A small network was trained on invented records. Each row is its activation on one of them, seen along a few directions.
Here are examples, each followed by its value of one field, NOL.
The word missing means that the record has no NOL.
The largest differences between rows may come from other fields.
In the rows, zero is written as 500.
Strong random noise was added to every row along 22 fixed directions; ignore it. To show where, here is one row again and again, with new noise each time:
[327 464 494 559 558 544 368 666 558 471 497 593 483 577 535 607 516 498
 481 453 475 599 516 578 432 620 625 473 392 384 537 566 508 399]
[515 440 517 395 465 375 719 656 507 359 546 331 416 478 566 298 422 488
 757 334 581 558 458 486 370 464 413 451 396 630 433 543 296 592]
[477 402 403 604 357 647 489 642 458 625 412 726 344 574 530 473 349 569
 495 306 255 594 256 465 446 554 509 345 520 681 551 551 549 375]
[370 516 509 533 777 457 321 451 493 504 387 364 680 649 450 597 732 391
 535 691 398 427 758 468 645 634 404 339 537 403 374 569 529 323]
[561 465 418 445 514 493 330 526 496 603 563 788 485 550 521 554 476 453
 497 383 479 458 505 544 400 554 633 629 285 505 510 533 583 481]
[449 524 425 412 405 644 604 335 483 460 476 582 535 498 330 647 536 484
 621 513 529 514 513 492 543 578 503 488 571 649 565 378 538 423]
[267 583 411 438 813 621 526 624 384 611 532 456 529 503 433 594 518 497
 375 374 556 459 501 596 544 545 545 691 308 264 465 483 612 480]
[532 437 503 434 645 461 338 379 427 536 554 382 571 560 644 496 546 473
 668 554 446 477 688 654 451 494 427 446 439 391 528 650 515 384]
[361 545 363 599 736 513 533 676 426 588 765 372 452 454 668 403 403 636
 735 502 525 347 516 574 438 477 611 456 483 537 591 548 740 544]
[315 460 536 488 460 379 369 589 256 430 484 431 380 618 575 726 582 744
 375 380 433 374 556 366 515 594 658 504 690 429 605 664 506 418]
[495 640 416 492 425 433 524 403 545 373 493 503 564 535 501 556 580 596
 380 710 627 364 564 428 617 589 584 523 688 450 440 514 576 486]
[527 350 711 588 402 244 632 443 509 370 469 482 384 432 522 409 404 498
 776 394 590 421 635 536 516 579 567 428 520 558 761 458 398 431]
[442 552 373 442 420 796 455 588 457 610 488 588 436 512 532 540 371 499
 317 360 468 641 401 639 405 584 503 321 396 472 379 528 521 371]
[488 576 283 189 458 651 476 394 498 492 550 539 479 506 572 410 646 520
 573 536 604 494 491 578 289 641 534 471 695 513 526 774 599 564]
[520 518 555 702 734 569 559 439 676 589 529 566 479 486 410 515 612 526
 561 694 458 460 503 488 698 470 624 506 499 563 580 519 574 482]
[665 458 389 438 659 522 769 392 450 535 636 572 523 589 543 580 417 498
 316 370 538 468 700 483 564 453 393 577 282 452 276 401 439 437]
[569 562 297 411 495 597 168 418 297 565 648 374 588 509 477 868 619 661
 480 481 581 434 780 496 568 535 429 419 611 508 424 394 530 509]
[584 470 375 574 401 404 556 539 450 518 619 359 357 468 587 448 495 756
 582 477 639 489 511 519 584 524 472 461 583 572 491 575 491 510]
[609 355 505 602 180 537 529 482 615 471 611 533 350 496 664 519 414 528
 394 451 542 538 416 540 607 388 679 403 539 583 651 560 455 612]
[437 248 519 752 673 490 595 526 444 631 623 601 324 441 381 429 637 252
 372 308 532 510 508 480 552 712 464 511 615 520 571 493 604 533]
[691 365 310 298 706 664 496 432 422 599 494 732 406 611 361 625 719 300
 425 207 383 474 469 351 663 553 463 532 723 562 597 579 371 638]
[521 440 741 513 649 321 612 372 514 519 366 612 521 493 490 486 537 559
 401 457 472 306 767 371 427 533 562 559 407 452 557 510 527 473]
[427 551 482 673 558 473 555 583 404 491 577 356 434 405 491 483 279 444
 590 412 442 349 463 530 672 448 498 512 531 496 578 292 525 540]
[551 459 384 335 376 410 496 489 380 369 697 337 447 598 639 582 615 566
 540 494 701 468 421 517 605 441 579 584 642 501 540 696 419 604]

[631 588 519 616 594 492 442 597 392 468 763 560 369 414 391 562 399 515
 727 490 496 564 265 538 544 404 620 638 412 633 479 372 414 427]  beki
[378 288 464 593 338 416 556 500 590 324 825 178 553 526 629 560 599 513
 662 651 395 608 590 400 389 220 502 614 398 671 451 487 549 747]  guvaz
[500 627 369 493 536 670 431 532 652 478 363 558 441 515 524 594 357 269
 322 418 486 421 527 639 736 604 491 433 737 276 651 456 346 627]  gub
[568 492 515 302 510 593 332 505 354 605 322 542 626 522 563 533 468 529
 407 374 510 403 401 476 508 368 488 444 646 375 758 517 603 637]  guvaz
[637 411 567 450 619 307 506 640 522 298 459 587 659 489 442 362 792 731
 596 550 575 580 388 256 568 427 729 403 593 388 621 496 500 430]  zokan
[577 546 613 513 478 329 258 516 382 543 548 353 463 355 472 512 535 518
 421 453 591 370 557 490 503 446 514 654 455 428 458 457 474 664]  zokan
[495 574 295 548 637 561 344 549 351 595 558 373 475 626 442 743 615 611
 507 558 450 534 468 502 662 557 298 563 659 532 339 571 450 437]  dok
[686 508 562 419 476 414 474 441 498 538 342 546 524 509 261 460 679 372
 383 483 578 603 431 395 592 553 310 572 397 578 210 490 298 500]  gised
[425 470 525 430 422 499 364 538 464 531 494 364 391 470 488 523 477 439
 685 395 513 610 491 657 432 520 432 555 367 534 508 584 364 530]  gised
[619 644 433 674 584 472 539 476 459 590 588 594 412 460 588 460 212 520
 417 497 499 393 539 593 528 561 395 585 534 429 421 385 542 448]  perab
[607 579 494 541 706 471 684 611 521 284 645 605 571 463 397 500 544 569
 552 555 714 473 502 435 655 583 734 295 636 430 557 346 481 348]  zug
[556 490 463 386 668 359 499 557 525 438 437 532 505 515 405 435 640 400
 644 399 496 492 528 460 539 573 450 657 437 449 455 531 332 532]  perab
[627 488 539 366 552 537 598 334 441 472 608 439 500 637 593 707 433 470
 618 497 449 349 681 502 615 380 558 345 502 660 568 538 353 459]  gub
[390 544 665 684 407 678 420 450 543 635 599 337 408 292 398 550 453 328
 302 551 634 582 496 697 497 477 494 530 361 498 442 379 524 621]  zug
[493 557 695 598 441 303 500 425 628 342 456 439 515 556 442 632 562 482
 441 721 515 415 582 380 690 425 630 608 451 517 443 467 386 533]  gised
[572 410 506 435 697 475 575 475 625 451 409 488 601 516 424 415 691 525
 604 552 420 636 456 439 606 351 497 624 380 378 546 558 435 501]  missing
[396 323 546 517 458 643 710 579 620 484 531 581 457 537 630 558 352 436
 485 304 423 606 555 534 320 447 514 406 409 556 637 482 469 574]  beki
[500 592 424 554 451 588 654 533 649 380 579 495 388 589 530 675 396 547
 490 607 592 620 439 577 567 503 461 585 591 530 473 530 337 553]  gub
[446 375 544 513 389 545 659 671 669 426 529 635 383 595 397 688 635 413
 445 346 757 684 462 461 486 673 547 446 520 686 509 551 273 607]  dok
[440 555 199 432 521 628 392 576 830 667 432 702 504 401 367 313 636 344
 473 479 472 484 606 475 484 654 614 565 327 489 447 475 684 718]  beki
[569 424 540 442 266 433 512 367 405 412 414 604 687 505 347 613 579 584
 589 523 716 641 397 486 478 499 369 612 535 564 566 338 527 402]  zug
[537 481 569 539 406 303 530 436 455 400 486 422 496 475 554 479 440 506
 591 500 623 490 551 514 456 519 338 632 617 465 538 446 431 550]  perab
[573 540 456 487 488 265 425 383 406 428 365 370 434 423 442 283 555 482
 546 507 341 419 531 478 594 606 348 626 623 351 409 548 407 408]  zokan
[537 323 458 542 378 441 220 525 503 570 540 620 600 580 596 441 679 370
 376 539 471 532 541 450 417 555 565 368 465 504 435 604 655 491]  dok
[541 409 233 378 658 498 613 383 543 540 621 606 415 518 551 253 483 390
 704 454 321 512 539 647 392 577 477 664 399 399 532 657 618 428]  guvaz

Here are new rows. What is NOL for each?
[469 460 668 620 369 324 290 371 329 455 545 541 497 437 444 691 542 719
 381 554 555 563 582 516 306 544 488 817 459 366 505 453 571 390]  zug
[758 594 673 540 442 543 388 343 462 442 547 568 453 413 400 538 486 475
 330 617 526 642 315 601 561 419 552 626 456 400 380 484 316 357]  beki
[423 614 545 382 453 591 540 667 564 524 460 466 431 424 392 613 493 604
 626 400 697 402 574 422 484 532 665 308 502 739 602 446 438 691]  gub
[500 525 442 332 562 530 473 706 414 432 444 637 543 549 506 438 563 525
 528 362 472 525 310 411 369 555 593 390 573 507 505 596 463 450]  dok
[564 325 346 636 512 595 402 438 649 655 533 400 580 425 376 387 528 231
 756 537 436 686 357 697 759 322 317 644 319 491 626 340 567 628]  guvaz
[457 545 609 479 571 372 556 305 291 536 543 450 485 546 412 699 582 593
 575 552 535 296 702 423 593 581 515 523 518 658 454 485 507 302]  beki
[506 695 486 507 554 714 633 427 501 595 530 417 235 278 452 435 375 728
 580 489 553 459 504 600 473 565 547 425 711 563 625 522 490 543]  gised
[605 452 570 458 390 575 386 431 485 758 320 539 511 458 456 558 444 390
 273 307 470 376 654 524 578 479 405 373 309 565 455 423 477 573]  zug
[464 432 468 598 522 484 643 382 386 529 384 513 555 518 305 445 490 401
 576 517 411 583 405 500 578 604 206 554 580 550 455 375 564 314]  guvaz
